These are the activations of a small neural network, seen along a few directions. Each row is one input.
In each table, some parts of the input vary, and every possible input appears once, in random order.
Descriptions start from the smaller parts, as in this example, which fits no table here: ring(5) and (point or ring(9) or (values(3) and line(4))).
Shared parts are said once, and a part with two or three values counts as separate values.

Other details of the inputs vary at random and push rows far along two fixed directions, the same in every table; ignore that.

Table:
row 1: [35,14,-59,-52,-39,42,-37,4,41,33,-4,28,17,-35]
row 2: [-23,-4,3,2,4,-9,7,21,-4,-26,8,-3,-24,6]
row 3: [17,5,57,18,7,27,15,-41,-5,42,-8,-29,68,12]
row 4: [8,-8,47,46,27,-16,34,-38,-17,17,-8,-20,31,9]
row 5: [-40,-26,69,41,26,-44,38,-30,-18,-20,-4,-17,-5,29]
row 6: [0,-17,20,34,5,-2,10,0,-3,16,12,-16,19,-4]
row 7: [41,0,6,25,1,34,10,9,0,48,0,-25,53,-11]
row 8: [31,-6,-22,4,-13,21,-2,16,8,31,-4,-11,26,-16]
row 9: [35,5,2,31,-1,26,0,-6,7,50,0,-15,53,-17]
row 10: [-48,6,-42,-34,2,-42,-13,33,0,-76,9,37,-86,8]
row 11: [21,7,15,21,20,1,23,-11,-15,15,-9,-13,21,1]
row 12: [9,7,-56,-38,-21,12,-21,28,19,-6,-4,24,-22,-18]
row 13: [-47,-26,18,13,5,-43,9,3,-2,-42,11,9,-44,14]
row 14: [7,19,-47,-50,-24,20,-36,-5,24,-9,-1,36,-10,-16]
row 15: [48,6,-52,-13,-20,27,-25,12,27,40,1,18,36,-30]
row 16: [-46,-11,18,-6,9,-41,4,-22,-6,-49,2,10,-44,18]
row 17: [30,4,13,-11,-8,8,-20,24,-20,25,7,-20,-31,14]
row 18: [-2,-6,27,20,3,5,12,-9,-1,16,7,-14,21,0]
row 19: [29,2,48,12,7,28,24,-38,-17,43,-22,-37,65,13]
row 20: [20,12,17,14,6,24,5,-23,0,36,-5,-9,48,-7]
row 21: [-5,23,-45,-52,-26,28,-45,9,24,-13,5,34,-12,-14]
row 22: [-29,-4,13,1,2,-8,-2,0,4,-15,7,5,-14,7]
row 23: [7,7,27,10,9,13,16,-5,-10,14,-1,-20,28,6]
row 24: [11,-2,-26,-16,-16,5,-14,1,17,10,-2,16,3,-17]
row 25: [-8,-14,26,1,-3,-23,-20,13,-20,1,15,-9,-58,22]
row 26: [12,16,20,1,15,6,19,-29,-18,8,-13,-11,21,10]
row 27: [-47,-20,11,6,9,-43,16,19,-9,-56,7,7,-58,18]
row 28: [9,3,21,15,14,-2,15,-29,-4,16,-8,-4,24,1]
row 29: [29,32,-15,-26,-9,42,-12,-6,6,23,-9,-3,39,-5]
row 30: [36,25,-66,-70,-39,51,-38,7,26,20,-11,25,12,-28]
row 31: [16,-21,38,52,33,-19,40,-15,-21,18,-12,-35,26,11]
row 32: [-28,-20,-50,-15,-16,-32,-24,32,23,-42,11,34,-61,-13]
row 33: [1,12,-31,-13,-15,13,-23,13,15,2,8,16,3,-17]
row 34: [23,18,-70,-25,-22,27,-32,51,19,3,7,22,-7,-28]
row 35: [-58,-10,-36,-36,-10,-35,-17,37,3,-75,10,33,-87,10]
row 36: [30,20,14,11,11,29,13,-11,-11,32,-9,-16,46,-3]
row 37: [6,5,47,47,32,-7,36,-16,-26,11,-5,-33,30,15]
row 38: [-32,-17,19,43,36,-57,32,10,-23,-46,3,-7,-45,22]
row 39: [14,2,21,10,14,3,23,-20,-10,17,-15,-17,22,3]
row 40: [-62,-14,-8,-27,-9,-40,-20,0,-1,-67,8,24,-63,16]
row 41: [12,27,-55,-65,-39,50,-41,21,23,4,4,25,2,-18]
row 42: [-63,-48,62,68,33,-80,42,-9,-26,-51,11,-20,-43,30]
Each input here is: values(2) and (point or (line(4) and ring(5))).
- The inputs of row 29 and row 21 match in every part but the values(2) part. If row 36 is changed in the same way as row 29 into row 21, which row does it become? => row 20
- Which other rows does row 1 become when the values(2) part takes its other values? List them by row number. => row 39
- Which other rows does row 14 become when the values(2) part takes its other values? List them by row number. => row 26
- A walk changes only the line(4) part. It starts at row 31 and steps to row 12. List the rest of the walk in order. => row 39, row 30

Table:
row 43: [2,-10,36,21,10,-2,4,7,-22,15,13,-25,5,17]
row 44: [46,7,-17,-7,-16,21,-13,6,7,43,-7,-6,20,-14]
row 45: [-22,-18,21,19,3,-19,6,8,-3,-16,8,-4,-13,9]
row 46: [-12,-6,30,44,32,-28,40,-20,-25,-6,-12,-19,7,11]
row 47: [21,10,-20,-1,-7,34,2,9,19,19,-4,0,37,-19]
row 48: [6,0,12,22,21,-11,22,-6,-19,-4,-6,-17,6,6]
row 49: [8,-10,9,24,9,-16,17,-20,4,14,-7,1,23,-7]
row 50: [-29,-9,-32,-14,-19,-10,-17,29,21,-30,14,26,-33,-9]
row 51: [6,-2,27,50,27,-12,36,-32,-12,7,-13,-20,36,0]
row 52: [33,37,-10,-67,-24,53,-31,-15,4,37,-8,8,20,1]
row 53: [-32,-25,24,16,11,-40,4,7,-11,-27,15,-5,-50,16]
row 54: [-10,-8,-27,-10,-4,-16,-8,18,3,-22,2,12,-38,-2]
row 55: [47,-3,-7,5,-4,26,10,-14,14,52,-10,-8,49,-18]
row 56: [-22,-18,44,53,19,-20,26,-24,1,-6,4,-11,17,3]
row 57: [0,7,-11,-2,8,-14,3,19,-9,-26,5,-4,-27,5]
row 58: [-5,8,-41,-22,-6,-7,-22,41,-8,-31,10,18,-55,2]
row 59: [10,-6,30,27,0,9,10,-2,-12,32,-2,-25,28,7]
row 60: [4,21,7,-21,-5,27,-3,-55,7,19,-18,9,53,-2]
row 61: [-22,-3,-38,-26,-6,-32,-32,40,-8,-32,15,22,-78,5]
row 62: [-19,-1,25,42,29,-20,32,-11,-4,-22,-5,-8,21,4]
row 63: [-14,-21,-10,7,-7,-21,-2,0,16,-13,5,22,-11,-10]
row 64: [-42,14,1,-40,-1,-9,-6,-27,6,-48,-4,17,-25,15]
row 65: [-3,2,12,11,4,-1,9,16,-12,-11,2,-12,1,7]
row 66: [24,33,-18,-62,-30,53,-30,-21,9,26,-14,9,29,-6]
row 67: [-17,-24,-2,7,-10,-22,-5,5,13,-16,8,12,-27,-1]
row 68: [-4,-24,32,34,10,-11,14,-14,-10,17,-2,-24,15,11]
row 69: [3,15,-28,-23,-6,12,-15,42,0,-17,8,12,-31,-2]
row 70: [5,23,-14,-61,-19,38,-22,-26,9,9,-9,19,20,-7]
row 71: [31,3,-15,-19,-19,18,-31,20,12,41,10,2,-6,-15]
row 72: [7,8,-19,-7,-3,20,0,21,9,-6,1,1,10,-7]
- What do these inputs look like to the network? => line(5) and (point or ring(5))
- The inputs of row 49 and row 54 match in every part but the line(5) part. If row 62 is changed in the same way as row 49 into row 54, which row does it become? => row 72
- A walk changes only the line(5) part. It starts at row 60 and steps to row 64. List the rest of the walk in order. => row 70, row 66, row 52
- Which other rows agree with row 71 in the line(5) part? List them by row number. => row 43, row 52, row 58, row 61, row 69
- Which other rows agree with row 67 in the line(5) part? List them by row number. => row 46, row 47, row 50, row 55, row 64
- A walk changes only the ring(5) part. It starts at row 44 and steps to row 57. List the rest of the walk in order. => row 65, row 59, row 53

Table:
row 73: [-12,13,49,0,22,-3,23,-28,-31,-11,-11,-20,1,31]
row 74: [10,3,-13,3,5,-1,-3,37,-11,-4,9,-7,-21,0]
row 75: [1,20,-11,-28,-7,19,-6,-14,9,-3,-7,14,14,-3]
row 76: [9,-5,-7,-5,-4,-6,-9,19,-7,3,5,-4,-26,3]
row 77: [23,10,-32,-21,-21,29,-15,-14,27,24,-9,18,36,-25]
row 78: [37,-7,15,29,4,15,14,-16,-1,49,-8,-22,47,-9]
row 79: [-25,11,-19,-22,-4,-2,-1,-15,15,-32,-7,26,-3,-6]
row 80: [-50,-25,14,16,18,-62,8,17,-18,-59,13,5,-79,23]
row 81: [-2,-12,56,26,13,-5,17,-16,-19,18,3,-31,12,22]
row 82: [-5,6,-3,-18,-5,-1,-10,-4,0,-6,0,8,-16,4]
row 83: [-12,-7,2,-9,-12,-1,-13,9,6,-2,9,4,-13,1]
row 84: [3,-1,-20,14,5,-5,2,27,1,-8,6,1,-8,-10]
row 85: [-22,-20,-16,15,2,-31,2,7,9,-26,4,12,-25,-7]
row 86: [12,-9,11,48,20,-7,29,1,-4,12,-5,-18,32,-7]
row 87: [37,0,14,9,-12,37,-2,-19,11,59,-5,-16,65,-13]
row 88: [-12,19,-2,-32,-3,7,-6,-8,-2,-17,-6,11,-11,9]
row 89: [3,-12,62,70,44,-25,48,-9,-36,9,-2,-45,17,21]
row 90: [-2,-2,-61,-38,-41,23,-40,21,42,0,11,36,0,-32]
row 91: [30,15,-27,-28,-20,35,-21,-8,18,31,-6,12,31,-18]
row 92: [-24,5,-11,-30,-4,-17,-18,13,-7,-37,7,15,-55,15]
- The inputs of row 89 and row 84 match in every part but one. If row 80 is changed in the same way as row 89 into row 84, which row does it become? => row 78
- What do these inputs look like to the network? => line(4) and line(5)
- A walk changes only the line(5) part. It starts at row 79 and steps to row 77. List the rest of the walk in order. => row 90, row 85, row 86
